A small network was shown many inputs. Here are its activations along a few directions, one row for each input.
In each table, some parts of the input vary, and every possible input appears once, in random order.
A made-up example of a description, with smaller parts first: ring(8) and (point or line(11) or (values(3) and line(6))).
Shared parts are said once, and a part with two or three values counts as separate values.

A family of inputs:
R1: [-40  19  78 -39 -10   9  45 -23  16 -30  11]
R2: [ 28 -50   8  65  22  -3 -26  -4 -43 -48  -3]
R3: [ 25 -16  -9  61  29  13 -34 -29 -71 -27  -7]
R4: [ 38 -19  62  32  33 -26 -15 -45  -3 -16  32]
R5: [-40  49 -21 -51  13  20 -42  24 -53  33   7]
R6: [ 10 -35  29 -74 -63  16  24  13  11  34 -23]
R7: [  9  30 -20  50  56  69 -55  11 -42  14 -21]
R8: [-14  17  25 -41 -15 -20  78 -28  43 -15 -18]
R9: [ 27 -11 -53  69  -7 -63  28  16   4 -26 -17]
R10: [-13   0 -45 -58  20 -27 -17  72  51  34 -23]
R11: [ 35  24  14  41 -16 -80  33 -41  43  -7  22]
R12: [-32  15  22 -45 -57  37   9  -6 -59  49   6]
R13: [-47 -18 -22 -53  11  39 -60  48 -13  20  31]
R14: [ -8   2 -25  49  21  67 -74  31   7 -27  -8]
R15: [-27 -12 -18 -41 -73 -23  60  23  10  64  -6]
R16: [ 58  12  20  13 -18 -67  24 -53  25 -27  20]
R17: [-33 -43  38 -41 -52  44  -2  16 -23  34  24]
R18: [ 50   0 -26  16  21  30 -29  43  33 -23 -70]
R19: [-54  41  38 -16  20  30  38 -62 -31  11  49]
R20: [ 20  23  53  40  43 -19 -26 -84 -39 -12  31]
R21: [ 11   8 -78  45  25  17 -26  43  48  18 -23]
R22: [ 36 -33 -42  54 -20 -38   6   1  -7 -75 -24]
R23: [-18 -31 -55 -57  10  16 -30  44  20  17  15]
R24: [-22  25  29 -19   7 -40  95  -9  73   8  -5]
What do these inputs look like to the network?
> line(4) and ring(6)
Changing only the line(4) part turns R13 into R23. The same change can be made to R14. Which row results?
> R18
Start at R20 and move only the line(4) part, one step at a time. The first step leads to R4. Which rows follow, in order?
> R16, R11
Which other rows does R5 become when the ring(6) part takes its other values? List them by row number.
> R3, R7, R12, R19, R20

A family of inputs:
R25: [ 51  -9 -42  82 -14 -36  17 -37 -32 -49 -39]
R26: [-95  61 -63  35  66  49  19 -37  -6  80  27]
R27: [  7   3  26 115  71  -9 -33 -67   4 -36  16]
R28: [  5 -27 -38 -80  -2 -25 -75  99  30 -22 -15]
R29: [   3   -8   -2 -119  -36   20   -1   37   68   21   15]
R30: [-59  15 -98  36 -36  49  70  -1  12  87 -15]
R31: [-66  26 -98 -16 -15 -46  39  36  99  53 -28]
R32: [ 44  13  78 -98 -19 -35  91 -10  51   9   9]
R33: [ 25 -65 -62  50   7 -14 -63  27 -52 -24 -42]
R34: [ 17   5  82 -42 -84 -28  45 -49 -61  54  11]
R35: [-29  27 120 -32  25  36  37 -57 -26   9  88]
R36: [  7  -4  38  44 -55 -40  91 -33 -31 -59   2]
R37: [-16 -27  33 -52 -72 100  20  32  -8  81 -11]
R38: [ 12 -31 -47 -41 -14  44 -35 103 -77  15 -19]
R39: [ 56 -36 -53  24  17 -56 -81  47  48 -50 -52]
R40: [-61  13  44 -52  -5  80 -50  -3 -16  38  77]
R41: [  33  -16   48    9  -18 -105   84  -24   58  -52   -6]
R42: [  29    6  -38   60   74   43 -102   13  -51  -49    1]
R43: [-13  33 106  57  50 -10  45 -91 -18 -42  17]
R44: [ -25   21   -4  -48   71   77 -101   17  -74   -9  -17]
R45: [ 75   0 -31  66 -11 -93 -17  -2  79 -57 -17]
What do these inputs look like to the network?
> values(3) and (point or ring(6))
Changing only the values(3) part turns R25 into R45. The same change can be made to R33. Which row results?
> R39
Which other rows does R42 become when the ring(6) part takes its other values? List them by row number.
> R27, R35, R40, R43, R44

A family of inputs:
R46: [  7  16  35 -57  56  -2 -29 -19 -39   0  12]
R47: [ 30  28  20  57 -11 -75  86 -33  54 -24  10]
R48: [ 22 -16  34  14 -12 -39   1 -16 -65 -36  20]
R49: [-27 -23 -62 -81 -27   2 -22  58  -3  47  -8]
R50: [-22 -44 -12 -81 -44  18  37  60  48  47   0]
R51: [-60  49  13 -14 -40  49  37  -7  10  60  15]
R52: [ 64   8 -45 117   6 -44  -9 -26  52 -39 -10]
R53: [ 39 -44  22  56  -4  11 -29  -1 -36 -70 -24]
R54: [  5  31  51 -70  20  21  27 -20  16 -28  27]
R55: [ 12  -8  16  -3  77  45 -52  12 -15 -34 -20]
R56: [-15 -25 -77 -48  -8  38 -52  84  39  23 -59]
R57: [  34   28  -16   74   11 -107   16  -52   11  -20   12]
R58: [ 36 -27  70   7 -49 -22  46 -26  -1 -32  26]
R59: [-61  25  -9  -2   2  26 -25 -20 -42  82  10]
R60: [-63   3 -42  33  23  80 -30   7 -30  25 -11]
Changing only one part turns R55 into R54. The same change can be made to R60. Which row results?
> R51
What do these inputs look like to the network?
> values(3) and line(5)
Which other rows does R48 become when the values(3) part takes its other values? List them by row number.
> R53, R58
Which other rows does R46 become when the line(5) part takes its other values? List them by row number.
> R48, R49, R57, R59

A family of inputs:
R61: [-11 -20 -15 -37   2  23   7  30  38  29 -18]
R62: [ 39   7  40  50  19 -51  61 -59  22 -45 -13]
R63: [-44  26  -6 -47  15  23   4  14   9  40  18]
R64: [ 27  12  -2  63  14 -14 -19 -51 -20 -13   5]
R65: [ 26  -9  25  38 -18 -69  61 -59  -7 -32  -2]
R66: [-23  -9  31 -55 -39  36  11   9 -20  24   2]
R67: [ 26 -20 -48 -18  -4   6 -25  55  29  12 -24]
R68: [-23   0 -23 -32  10  13 -29  41  -9  30   1]
R69: [-40   5 -56   4  14  31 -39  37  -7  13 -22]
R70: [ 36 -10  -5  91  17 -31  20 -50 -15 -47 -25]
R71: [-15 -20 -33 -44 -47   8  22  27  21  51  -3]
R72: [ 29  27  39  18  19 -35  19 -55  12 -17  20]
R73: [-42   7 -13 -55 -22   2   9  14 -12  39  23]
R74: [-23  -3   2   1   3  60 -43  16 -40   4 -15]
R75: [-34  20 -25 -45   0  24   8  30  36  28  -4]
R76: [-14  21  30 -43  -3  43  -3   1   1  12   2]
R77: [-59 -11 -17 -48 -30  16   7  31  13  34  -7]
R78: [ 62  -2  30  70  12 -54   8 -15   8 -65   7]
R79: [-20   0 -26  -9  17  52 -37  13 -30  14   2]
R80: [ 43  12   1  98   9 -25   5 -37  -8 -45   6]
R81: [ -4  -5 -42 -31   0  12 -26  57  18  16 -22]
R82: [ 47  13  18  28  15 -52 -25 -26  -3 -33  12]
R83: [  1  -8 -58   7   0  36 -22  33  11  38 -26]
R84: [ -9 -10  -8 -39  10  32 -39  32 -14   6   9]
R85: [ 45  23  43  53  10 -47  46 -42  19 -51  18]
R86: [-48   4 -32   1  25  37 -38  23 -27  30   1]
R87: [ 14   1  34  10 -22 -51  28 -52  -6  -1  28]
R88: [ 34   3  45  47 -25 -61  51 -43   5 -32  27]
R89: [-46 -26  21 -58 -19  29  -1  10 -19  22  17]
R90: [-31   1  11 -51   5  37  -2   9  13  10  23]
R91: [  0 -17  22 -31  -2  35 -44  32 -21  -6 -14]
R92: [ 56 -12  17  63  16 -65  25 -26   1 -64 -25]
What do these inputs look like to the network?
> line(4) and (values(3) or line(5))
Changing only the line(4) part turns R81 into R69. The same change can be made to R92. Which row results?
> R70
List by row number the other rows that have the line(4) part in common with R73.
> R65, R66, R71, R77, R87, R88, R89
Which other rows does R82 become when the values(3) part takes its other values? List them by row number.
> R78, R92
